A small network was shown many inputs. Here are its activations along a few directions, one row for each input.
Each table varies a few parts of the input and shows all the possible inputs, shuffled.
Descriptions start from the smaller parts, as in this example, which fits no table here: one of 4 places along a line, together with either a single point or one of 11 places along a line or (one of 3 separate values, together with one of 8 places around a ring).
Shared parts are said once, and a part with two or three values counts as separate values.
(in the rows, 128 means zero)

Other details of the inputs vary at random and push rows far along two fixed directions, the same in every table; ignore that.
To show where, the next rows are all for the same input, with only those details redrawn:
[102 128 141 141 151 124 127 110 132 141 151 121 156 117]
[116 134 123 138 119 116 143 133 149 146 130 116 136 111]
[ 97 129 146 140 166 124 123 108 129 139 158 121 167 118]
[145 129 103 141  82 112 150 147 158 145 107 109 104 110]
[ 77 132 157 138 186 124 118 103 125 139 174 126 185 117]
[132 128 119 141 110 120 138 130 145 143 126 113 120 116]
[165 122  98 144  74 119 146 142 150 146 102 107  89 115]
[ 74 132 159 137 187 125 118 101 125 140 173 126 186 117]

Rows:
row 1: [200  86 156 161 150 183  71  59  73 111 154 134 110 188]
row 2: [135 134 108 121  91 122 131 134 157 132  92 135  97 150]
row 3: [185 130 108 117  85 131 140 164 136 138  97 104  96 105]
row 4: [113 135 140 147 148 112 144 130 151 137 131 135 139 119]
row 5: [115 149 104 132 118 125 134 155 149 120 135 172 134 145]
row 6: [114 139 138  84 151 132 137 154 139 116 138 122 138  86]
row 7: [178  99 107 165 154 147  82  90  63 111 118 118  80 154]
row 8: [ 95 136 171 137 167 130 115 130 140 138 141 147 158 121]
row 9: [114 129 131 139 136 121 131 122 138 144 140 119 143 115]
row 10: [125 133 139 116 164 113 136 127 128 139 155 114 166 103]
row 11: [120 142 166 108 161 128 133 130 110 116 160 104 181 132]
row 12: [149 114 112  82  91 136 157 142 131 109 118 114 107  96]
row 13: [ 90 175 110 139 141 110 153 142 145 128 126 165 115 123]
row 14: [154 107 106 133  53 133 156 141 138 137  95 113 102 124]
row 15: [158 122 140  95 136 146 132 124 113  85 145 106 122 122]
row 16: [ 92 134 137 126 148 136 127 135 139 131 152 146 161 159]
row 17: [104 114 159 137 143 133 140 115 120 128 135 147 159 133]
row 18: [142 121 119 105  93 125 158 149 129 134 117 110 142 107]
row 19: [109 128 119 121 124  93 124 176 128 116 125 131 143 148]
row 20: [100 132 125 130 134 101 116 179 125 130 108 133 125 118]
row 21: [170 128 109  81  92 127 138 139 144  96  97 103  91 103]
row 22: [ 92 137 164 126 158 111 122 121 152 124 130 141 169 133]
row 23: [151 127 120 136  84 131 131 151 145 147 101 116 102 116]
row 24: [105 140 119 141 148 133 134 117 138 138 132 138 120 139]
row 25: [ 96 154 133 127 161 129 105 103 124 117 136 175 140 149]
row 26: [142 111  92 135  84 114 144 163 106 116  77 125 100 135]
row 27: [ 82 151 124 127 138 128 151 126 115 124 133 177 141 137]
row 28: [227  73 133 118 163 189  65  28  43 105 169 118  62 141]
row 29: [142 116  93 131  64 138 162 144 138 137  88 138  86 145]
row 30: [103 136 130 131 134 141 119 139 144 142 126 144 120 134]
row 31: [128 132 130 120  96 114 127 128 149 133 107 112 131 129]
row 32: [ 89 167 122 130 136 120 131 155 146 135 127 173 122 119]
row 33: [164 128 122 132  66 125 144 148 139 132 109 105 107 144]
row 34: [224  91 136 128 146 183  57  40  54 107 138 101 104 160]
row 35: [ 90 122 136 123 169 101  92 126 103 113 130 132 150 148]
Question: Changing only one part turns row 10 into row 18. The same change can be made to row 9. Which row results?
Answer: row 14
Question: Describe the family of inputs behind these rows.
Answer: one of 5 separate values, together with either a single point or one of 6 places along a line
Question: Which other rows does row 20 become when the choice among 5 separate values takes its other values? List them by row number.
Answer: row 7, row 19, row 26, row 35
Question: Which other rows agree with row 21 in the choice among 5 separate values? List them by row number.
Answer: row 2, row 22, row 25, row 31, row 34, row 35
Question: Which other rows does row 17 become when the choice among 5 separate values takes its other values? List them by row number.
Answer: row 1, row 4, row 8, row 22
